These are the activations of a small neural network, seen along a few directions. Each row is one input.
In each table, some parts of the input vary, and every possible input appears once, in random order.
A made-up example of a description, with smaller parts first: values(2) and (point or ring(11) or (line(4) and ring(5))).
Shared parts are said once, and a part with two or three values counts as separate values.
In the rows, 128 means zero.

Other details of the inputs vary at random and push rows far along two fixed directions, the same in every table; ignore that.
These rows show it; all are for the same input, with only those details redrawn:
[103  74 127  62 144  62 147 136 122 135 123 159 109 168 142]
[143 140 138 163 122 153 132 134 134 154 126 107 159 127 150]
[112  69 140 119  88  76 158 167 114 167 131 156 171 154 155]
[108  84 125  67 153  69 146 133 123 130 121 154 104 164 139]
[134 115 141 160  98 131 142 150 128 167 130 122 176 133 157]
[129 105 139 148 100 121 143 152 127 164 130 129 170 136 155]
[114  76 138 126  93  87 154 163 119 166 129 148 169 146 155]
[154 165 138 180 134 179 125 126 140 151 124  91 154 118 148]

Table:
row 1: [130  96 119  70 149  91 122 129 128  95 138 156  89 145 113]
row 2: [141 113 139 161  97 129 136 155 117 166 132 132 175 136 143]
row 3: [119  97 130  77 141  73 142 122 140  86 119 154 107 138 116]
row 4: [112  73 149 133  92  82 154 175 109 176 134 148 157 140 143]
row 5: [164 173 129 133 170 180  91 100 151  88 127 105  89 125 101]
row 6: [131 116 140 111 142  97 118 127 137 100 132 139  92 133 102]
row 7: [149 141 130 112 172 135 103 106 143  82 127 129  82 132 103]
row 8: [137 158 123  87 171 129 123 100 141  85 123 108 101 121 115]
row 9: [110 192  98 143 180 180  75  81 114  99  92  96  35 100 105]
row 10: [109  74 115  46 139  56 138 133 128  96 138 165  97 153 120]
row 11: [ 66  93 104 103 105  83 135 127  99 116  90 162 104 127 136]
row 12: [156 145 131 161 115 162 113 140 131 128 143 113 155 112 127]
row 13: [159 182 142 183 138 191 134 114 146 141 118  77 153 105 149]
row 14: [111 130 112 196  70 163 100 141  96 153 102 131 139 100 143]
row 15: [124 119 119  77 153  99 124 124 129  97 134 135 109 138 117]
row 16: [129 105 139 148 100 121 143 152 127 164 130 129 170 136 155]
row 17: [123  78 138 120  80  83 142 168 119 140 150 151 142 129 124]
row 18: [114 198 113 211  90 210 119 111 130 171 141 121 140  75 109]
row 19: [121 112 119  70 158  96 128 116 123 105 140 139 105 146 124]
row 20: [131 126 120  83 149 108 139 114 140  85 127 125 105 129 118]
row 21: [155 166 145 181 130 168 126 136 125 154 129  95 142 115 128]
row 22: [147 122 134 158 111 147 126 145 124 150 137 120 162 131 134]
row 23: [159 189 125 124 218 188  97  87 144 108 117  90  70 132 123]
row 24: [132 144 128  99 193 128 115 110 126 107 130 111  73 138 105]
row 25: [ 79 174  89  94 164 144 125  73 131 109 123 164  73 123  98]
row 26: [135 123 135 103 150 114 112 118 139  98 134 129  82 135  97]
row 27: [ 64  78  97  90 108  68 122 133  91 120  95 176  93 136 134]
row 28: [ 95 153 105 166  91 168 126 115 121 157 138 166 144 107 113]
row 29: [139 135 120  87 175 126 114 111 124 101 141 129  91 141 117]
row 30: [121  90 145 133  84  98 141 165 106 155 156 140 163 128 132]
row 31: [147 143 136 159 118 150 131 131 130 149 126 108 162 129 142]
row 32: [147 146 133 159 124 157 124 127 133 139 130 100 160 124 135]
row 33: [148 128 137 153 100 147 122 138 147 121 134 119 156 120 126]
row 34: [148 147 139 164 114 152 120 147 127 132 146 105 144 107 119]
row 35: [144 112 141 166  86 127 130 149 142 125 137 133 172 117 134]
row 36: [126 101 138 125  82 103 156 147 118 142 142 133 181 124 147]
row 37: [147 151 140 155 116 149 143 124 133 145 118 102 164 119 144]
row 38: [149 166 127 112 170 151 118  94 156  77 116  99  95 119 108]
row 39: [139 160 125 104 178 140 128  92 139 104 116  96 106 130 121]
row 40: [ 88 168 112 164  89 173 146 105 133 143 125 147 155 101 125]
- What is each input in this table made of? => line(4) and (values(2) or line(8))
- The inputs of row 1 and row 20 match in every part but the line(4) part. If row 7 is changed in the same way as row 1 into row 20, which row does it become? => row 3
- The inputs of row 4 and row 16 match in every part but the line(4) part. If row 18 is changed in the same way as row 4 into row 16, which row does it become? => row 25
- Change only the line(4) part in row 30. List by row number the other rows that result. => row 19, row 29, row 36
- Change only the line(4) part in row 22. List by row number the other rows that result. => row 24, row 32, row 39

Table:
row 41: [167 180 138 176 163 197 109 116 143 149 137  88 130 126 130]
row 42: [140 187 129 170 149 189 131 101 136 141 118  81 143 107 144]
row 43: [101 144 109  37 218  96 135  81 125  90 109 130  53 151 119]
row 44: [118 162 117  91 175 132 130  89 144  98 118 116  89 125 119]
row 45: [166 184 142 171 144 188 113 120 152 122 149  87 131 103 115]
row 46: [133  88 148 154  68 101 134 170 121 140 133 130 172 117 141]
row 47: [154 119 160 211  46 150 147 181 125 188 160 113 217 105 139]
row 48: [142 189 130 153 155 175 130  99 140 124 117  85 124 106 128]
row 49: [142 154 128 100 194 142 119 105 134 119 139 108  83 143 113]
row 50: [156 168 125 125 159 165 115  99 152  93 144 123 111 120 102]
row 51: [142  99 143 173  83 135 139 170 120 189 139 138 191 142 155]
row 52: [ 96 153 113 228  39 185 126 138 106 187 122 139 179  79 138]
row 53: [121  66 138 122  97  81 133 164 110 154 117 147 147 154 154]
row 54: [130 134 120  73 202 112 107 101 125  87 108 106  52 146 120]
row 55: [ 80 104 114 134  85 112 125 147  99 154 135 180 118 125 111]
row 56: [171 186 134 176 136 196 107 113 155 115 151  99 145 106 108]
row 57: [ 78  55 113  33 111  28 164 134 118 113 127 189 116 157 127]
row 58: [153 110 148 214  34 149 130 174 130 150 137 110 215  94 147]
row 59: [134 140 117  56 198 109 115  97 144  73 144 136  56 143  93]
row 60: [ 99  84 122 111 110  88 157 144 118 161 115 160 156 152 161]
row 61: [113 100 128 140  62 109 155 147 131 148 134 154 193 125 138]
row 62: [108  51 125  76 123  55 135 155 108 134 110 166 117 169 150]
row 63: [110  58 140  88  98  55 157 172 105 159 152 168 150 156 133]
row 64: [120 158 117 103 193 140 125  88 137 121 109 116  92 144 137]
row 65: [ 74  85 107 134  72  92 118 150  90 142 117 181 110 123 120]
row 66: [150 156 133 126 171 140 106 112 131  95 113  90  85 118 115]
row 67: [163 168 130 163 140 177  97 112 146  91 121  93 124 107 113]
row 68: [168 172 133 185 121 195 106 114 151  98 125  92 146  99 121]
row 69: [ 98  36 132  55 112  23 144 165  98 127 123 169 116 162 140]
row 70: [113 148 106  64 181 122 129  80 148  78 116 143  79 137 108]
- What is each input in this table made of? => values(3) and (point or line(9))
- The inputs of row 65 and row 55 match in every part but the values(3) part. If row 68 is changed in the same way as row 65 into row 55, which row does it become? => row 50
- Change only the values(3) part in row 67. List by row number the other rows that result. => row 56, row 61

Table:
row 71: [152 125 154 180  94 143 141 153 132 168 125  96 182 116 157]
row 72: [179 173 148 236  66 210 119 137 164 126 133  76 212  79 143]
row 73: [132 186 113 155 168 191  98  93 133 129 126 117  92 120 112]
row 74: [111  72 132 129  51  86 148 169 104 150 131 148 179 124 143]
row 75: [104  73 136 139  50  80 153 163 113 146 116 150 174 121 145]
row 76: [113 116 127 151  83 125 129 150 112 155 147 155 142 119 116]
row 77: [132 152 130 165 123 165 142 129 131 181 130 119 166 134 146]
row 78: [182 192 129 161 148 201 101 101 163  87 137  74 141 100 122]
row 79: [131 120 124  75 156 102 119 116 124  81 128 129  97 136 110]
row 80: [113  66 138 149  71  93 133 169 107 163 117 160 160 144 148]
row 81: [176 163 128 120 177 164  94 109 152  72 145  95  94 123 102]
row 82: [149 131 141 168 114 151 135 148 122 167 130 102 176 130 164]
row 83: [145 173 137 210  99 196 138 136 133 186 140  93 195  99 151]
row 84: [120 123 118  75 148 102 128 105 152  74 130 146 100 132 107]
row 85: [116  75 141 128  74  82 140 168 116 137 143 167 148 130 114]
row 86: [126 121 131  49 199  89 138 106 136  95 129 132  71 158 111]
row 87: [113  97 128 151  83 115 140 143 118 151 104 144 166 128 155]
row 88: [174 182 130 134 187 176  86 105 137  81 136  83  78 118  95]
row 89: [122  55 151  85 112  45 161 158 123 139 131 153 151 158 140]
row 90: [182 183 139 122 203 173 110  98 144  98 135  71 101 129 121]
row 91: [ 77  47 121  75  90  33 155 150 104 130 111 178 129 147 143]
row 92: [152 163 140 218  45 189 138 142 153 146 153 118 225  83 133]
row 93: [137 169 132 235  64 205 116 147 121 175 148 110 183  83 133]
row 94: [128 131 139 171 101 148 148 148 126 179 126 116 178 127 159]
row 95: [106  78 137 134  52  85 152 161 118 138 136 162 182 123 129]
row 96: [127 150 130 171  84 153 134 128 132 134 141 131 174 101 117]
row 97: [155 139 130 110 168 130 105 113 156  74 132 118  84 129 102]
row 98: [101  93 121  29 204  52 136 110 122 104 109 144  57 168 130]
row 99: [112 152 119 189  68 167 140 128 122 162 132 128 183  93 140]
row 100: [191 217 139 169 183 221 112  92 174 104 140  60 127 107 120]
row 101: [132 167 121 135 178 160  96 102 131 100 106 105  67 124 119]
row 102: [127 112 120  59 174  91 118 112 146  69 139 155  62 145  89]
row 103: [151 206 119 177 180 217  85  89 139 117 117  90  85 112 115]
row 104: [ 86 142  96  83 154 115 134  92 122 112 117 160  88 132 116]
row 105: [119 116 116  87 166 108 104 124 112 107 123 137  72 146 121]
row 106: [136 117 131  71 180  99 128 120 123 115 129 118  92 151 129]
row 107: [104  78 131 126  75  85 136 166 106 151 136 164 132 131 121]
row 108: [133 180 119 161 152 181  99 107 130 119 127 101  87 105 114]
row 109: [ 97  64 132  91 112  65 161 152 113 172 122 167 149 171 152]
row 110: [118 119 121  59 180  86 119 101 132  66 110 137  67 141 105]
row 111: [136 145 141 173  94 155 150 143 129 180 144 115 182 114 140]
row 112: [ 86 124 102  60 171  91 126  95 121  91 109 148  60 138 116]
row 113: [123 141 120 113 170 127 104 111 126 101 115 119  65 128 116]
row 114: [107  99 127 152  76 110 146 149 117 148 107 140 168 119 155]
row 115: [130  95 135 169  68 124 121 173 105 158 144 131 170 119 142]
row 116: [ 99  37 126  87  95  49 133 168  96 147 128 183 133 168 138]
row 117: [132 119 141 171  70 132 131 160 121 153 157 150 168 112 109]
row 118: [159 201 135 168 172 198 117 100 147 134 124  69 120 107 128]
row 119: [115  70 141 138  68  81 136 173 109 150 126 153 145 129 132]
row 120: [131 185 118 216  85 211 127 112 134 163 124 116 183  91 138]
row 121: [138  89 128  12 197  59 137 116 137  77 142 147  75 175 117]
row 122: [131 101 142 139 123 110 142 145 125 164 111 126 158 153 160]
row 123: [114 153 114 112 170 140 105 107 124 113 120 132  64 130 113]
row 124: [102  73 121 126  62  87 148 165 103 153 123 159 175 132 154]
row 125: [116 102 119  38 200  70 129 112 118 106 124 134  71 166 133]
row 126: [121 204 103 115 180 174 113  64 142  90 119 110  74 107  95]
row 127: [ 93  80 129 137  44  88 157 159 110 155 127 161 175 119 137]
row 128: [140 132 126  90 194 123 120 110 129 124 116 116  98 163 140]
row 129: [164 191 128 159 153 194 104 104 160  97 151 108 114 103  91]
row 130: [115  86 125  36 182  50 119 122 122  71 122 161  44 161  93]
row 131: [143 137 147 177 116 151 140 144 131 166 115  98 169 125 163]
row 132: [126  68 139 148  53  93 130 186  99 161 145 147 169 128 134]
row 133: [120 184 102 115 190 174 107  71 137  97 100 115  70 122 116]
row 134: [180 212 136 161 175 214 121  94 171 112 147  77 134 109 117]
row 135: [ 86 122 101  53 182  92 117 100 116 107 127 175  44 150 100]
row 136: [103 137 115  79 179 114 143 107 127 138 125 141  94 152 130]
row 137: [ 91 132 103  86 155 112 130 100 121 106 106 148  82 132 123]
row 138: [ 85  55 128  70 114  42 163 154 108 159 128 172 135 158 147]
row 139: [122  89 147 123  84  92 168 161 122 169 153 154 185 138 133]
row 140: [131 133 125 169  88 153 124 140 119 140 124 107 169 104 146]
row 141: [156  96 151 131 106 108 149 151 148 130 140 123 173 138 143]
row 142: [159 207 111 160 187 217  90  79 145 101 106  76 101 108 127]
- The inputs of row 134 and row 83 match in every part but one. If row 72 is changed in the same way as row 134 into row 83, which row does it become? => row 91
- What is each input in this table made of? => values(3) and line(4) and line(6)
- Change only the line(6) part in row 97. List by row number the other rows that result. => row 80, row 101, row 113, row 119, row 130
- Change only the values(3) part in row 125. List by row number the other rows that result. => row 115, row 140
- Change only the line(6) part in row 92. List by row number the other rows that result. => row 96, row 99, row 104, row 120, row 126
- A walk changes only the line(4) part. It starts at row 135 and steps to row 123. List the rest of the walk in order. => row 101, row 105
